A small network was shown many inputs. Here are its activations along a few directions, one row for each input.
Each table varies a few parts of the input and shows all the possible inputs, shuffled.
Descriptions start from the smaller parts, as in this example, which fits no table here: one of 6 places along a line, together with either a single point or one of 11 places around a ring or (one of 3 separate values, together with one of 8 places around a ring).
Shared parts are said once, and a part with two or three values counts as separate values.

Other details of the inputs shift rows strongly along two fixed directions, in all tables alike. That doesn't count.

Rows:
row 1: -25 -19 108 206 -105 241 7 94 -70 -18 -51
row 2: 57 179 197 42 28 80 53 -73 -23 60 -58
row 3: 101 98 10 -35 -223 158 94 -8 41 -36 -84
row 4: 171 18 -9 -235 -112 168 12 89 -96 70 -73
row 5: 147 218 124 -8 -5 92 58 -3 -43 63 -2
row 6: -60 -271 -136 51 -31 -406 59 -100 110 -326 203
row 7: -34 -271 -163 -22 5 -453 -1 -162 3 -285 136
row 8: 152 20 18 -167 -151 203 70 156 15 32 -21
row 9: 142 -179 -88 -114 223 -439 -4 148 -12 -151 376
row 10: 17 52 182 -36 -23 108 9 -172 48 124 -90
row 11: 19 119 209 118 30 111 -48 -9 -22 56 -81
row 12: -868 490 -953 -160 461 62 85 112 314 445 -74
row 13: -72 -25 107 128 -200 224 9 -32 31 -32 -81
row 14: 37 3 192 116 74 139 -94 25 -48 142 -100
row 15: 58 -228 -240 -78 -29 -452 2 -87 -11 -282 181
row 16: 15 -194 -11 221 265 -476 -81 114 -65 -189 245
row 17: -26 -15 72 40 -154 162 -60 -89 -64 1 -180
row 18: -21 -9 194 42 -21 139 -90 -107 48 121 -112
row 19: 30 -4 71 114 -54 173 -64 40 -160 13 -161
row 20: 161 18 116 -221 21 165 -16 63 4 191 28
Each input here is: one of 4 places along a line, together with one of 5 places along a line.
Changing only the place on the line of 5 turns row 18 into row 14. The same change can be made to row 17. Which row results? -> row 19
Start at row 2 and move only the place on the line of 4, one step at a time. The first step leads to row 10. Which rows follow, in order? -> row 7, row 6

Rows:
row 21: -29 316 240 132 -193 639 23 27 -91 252 -376
row 22: 164 -177 -42 -60 -4 -159 -7 158 -62 -144 169
row 23: 164 -98 47 -97 90 -239 -11 -9 1 -62 177
row 24: -580 386 -437 112 109 443 44 197 59 307 -294
row 25: -573 435 -392 96 153 400 49 111 96 343 -291
row 26: -2 -158 84 153 25 -214 -50 -94 3 -154 80
row 27: 143 -190 -184 -333 -297 -170 120 -167 109 -223 95
row 28: -36 360 333 89 -93 570 -9 -120 -22 348 -375
row 29: -31 299 226 137 -208 654 21 55 -104 239 -377
row 30: -374 -9 -624 -112 382 -441 26 152 152 -16 260
row 31: 761 -386 660 -44 -225 -256 -56 -116 -175 -312 235
row 32: -375 -34 -656 -100 352 -416 29 209 131 -43 257
row 33: -559 -7 -794 -150 579 -650 8 84 253 23 340
row 34: -32 358 316 99 -112 580 -2 -99 -33 331 -373
row 35: 167 -125 2 -76 40 -205 1 71 -28 -109 173
row 36: 762 -484 572 -7 -316 -167 -67 53 -242 -384 228
row 37: 572 -566 575 239 -334 -227 -107 -64 -227 -490 169
row 38: -14 -237 -146 -96 -339 -171 62 -289 86 -298 -31
row 39: -384 17 -534 -155 467 -492 0 30 197 63 258
row 40: 165 -156 -27 -65 11 -176 -1 129 -50 -134 170
row 41: -29 354 299 107 -129 591 5 -76 -44 315 -373
row 42: -41 361 352 79 -75 560 -15 -141 -11 364 -378
row 43: -2 -166 69 160 9 -203 -44 -68 -9 -170 79
row 44: 161 -93 63 -105 108 -250 -17 -34 10 -46 178
Changing only one part turns row 43 into row 30. The same change can be made to row 42. Which row results? -> row 39
What is each input in this table made of? -> one of 2 separate values, together with either a single point or one of 11 places along a line
